A small network was shown many inputs. Here are its activations along a few directions, one row for each input.
Each table varies a few parts of the input and shows all the possible inputs, shuffled.
Descriptions start from the smaller parts, as in this example, which fits no table here: one of 3 separate values, together with either a single point or one of 11 places along a line or (one of 6 places along a line, together with one of 8 places around a ring).
Shared parts are said once, and a part with two or three values counts as separate values.
In the rows, zero is written as 128.

Other details of the inputs vary at random and push rows far along two fixed directions, the same in every table; ignore that.

A family of inputs:
x1: 100 114 137 137  92 172 119 207 180  97  99 171 117 143 117 135
x2: 120 134 120 142 121 147 116 143 143 120 126 135 108 135 114 131
x3: 146 173 115 145 146 127  91 131 125 134 165  95 113 119 131 118
x4: 123 149 112 142 133 146 101 148 146 113 144 130 104 133 115 129
x5:  83  28 163  77  72 118 212 134 133 143  53 181 174 117 146 131
x6: 126 134 138 126 121 120 132 118 119 149 119 111 131 117 137 129
x7: 134 124 135 134 122 125 126 125 138 122 140 146 128 135 119 123
x8: 115 125 136 140 106 163 119 179 159 105 105 149 118 143 119 135
x9: 131 135 131 133 126 122 129 121 118 147 123 108 127 119 137 121
x10:  70  46 163 100  74 146 186 174 155 120  27 185 154 124 142 142
x11: 112 122 148 134  88 150 116 169 181 106 140 182 118 146 103 134
x12: 130 120 136 111 143  94 154  81  84 164 103  92 147 102 158 125
x13: 147 151 126 132 148 112 110 106 122 123 163 123 126 130 123 125
x14: 142 164  99 149 157 135  94 127 124 121 156 106 103 129 120 123
x15: 136 132 121 123 124 139 123 148 130 119 144 123 135 136 126 125
x16: 141 114 131 107 137 111 159  94  86 147 115 101 157 124 142 131
x17: 121 110 132 117 155  87 156  63  94 150 100 116 138 110 146 132
x18: 153 177 116 149 157 140  92 133 120 116 150  96 114 137 123 136
x19: 135 165 120 151 147 126  95 114 139 123 159 124 103 134 113 133
x20: 132 132 130 131 130 123 117 128 141 118 150 145 127 131 121 123
x21: 139 141 123 125 121 143 116 151 133 116 151 123 130 140 122 130
x22: 163 158 110 135 150 131 111 119 104 128 164  90 129 136 126 121
x23: 129  91 136 109 142  90 167  80  97 147 103 130 156 113 146 120
x24: 151 174 114 146 159 138  92 136 120 112 149  98 115 134 127 134
x25: 101 121 131 131 102 154 121 164 163 111 115 158 109 137 114 139
x26: 140 104 136 100 137  97 169  75  83 156 118 108 160 117 145 129
x27: 101 127 133 138  93 164 114 175 174 109 120 164 104 143 104 141
x28: 133 120 121 121 119 140 131 153 130 122 133 129 137 135 127 123
x29: 119 109 125 126 150  98 148  85 108 144 104 126 132 112 141 124
x30: 120 116 137 129  81 161 123 183 173 110 145 170 121 147 107 127
x31: 148 149 121 126 132 130 110 132 129 122 173 121 126 135 121 126
x32: 136 156 116 153 149 125 103 110 132 125 152 122 104 131 116 125
x33: 119 107 128 119 156  90 155  69  97 148 101 118 138 108 146 127
x34: 130 113 129 115 145  95 156  87  86 165  99  94 148 100 159 117
x35: 157 148 110 129 147 122 114 121 114 129 172 109 130 129 127 116
Each input here is: one of 5 places around a ring, together with either a single point or one of 6 places around a ring.
The inputs of x20 and x13 match in every part but the place on the ring of 5. If x3 is changed in the same way as x20 into x13, which row does it become? -> x12
List by row number the other rows that have the place on the ring of 5 in common with x22. -> x2, x7, x8, x9, x30, x32
Change only the place on the ring of 6 in x31. List by row number the other rows that result. -> x13, x17, x21, x24, x25
List by row number the other rows that have the place on the ring of 5 in common with x14. -> x1, x23, x28, x29, x34, x35

A family of inputs:
x36: 145 166 130 151 161 100  97  90 121 138 157 111 113 115 131 117
x37: 109  89 155 109  71 168 153 195 161 103  93 174 146 145 122 142
x38:  91  73 137 116  81 151 155 164 175 107 111 204 124 146 102 133
x39:  77  63 146 105 109 132 174 135 139 120  37 168 143 122 140 151
x40: 149 160 123 133 117 154  95 172 157  92 192 142 123 159 102 124
x41: 124 186 139 147  96 162  89 154 164 128 170 124  91 150  96 144
x42: 150 161 131 148 164 109 109  88 119 120 149 123 118 136 120 134
x43: 138 115 105 120 155  87 144  67  93 155 143 110 132 106 139 107
x44: 154 129 125 112 143 107 138 108  86 155 126  84 154 109 158 121
x45: 145 167 122 139 116 146  87 178 164 115 201 135 118 139 112 113
x46: 143 119 113 128 157 124 143  97  82 135 100  87 140 127 140 132
x47: 141 157 102 146 151 132 112 130 109 140 134  85 117 121 136 114
x48:  97  80 134 109 142  92 168  86  94 155  52 114 146  89 167 133
Describe the family of inputs behind these rows. -> either a single point or (one of 2 separate values, together with one of 6 places around a ring)
Change only the choice among 2 separate values in x45. List by row number the other rows that result. -> x40
Change only the place on the ring of 6 in x47. List by row number the other rows that result. -> x36, x43, x44, x45, x48
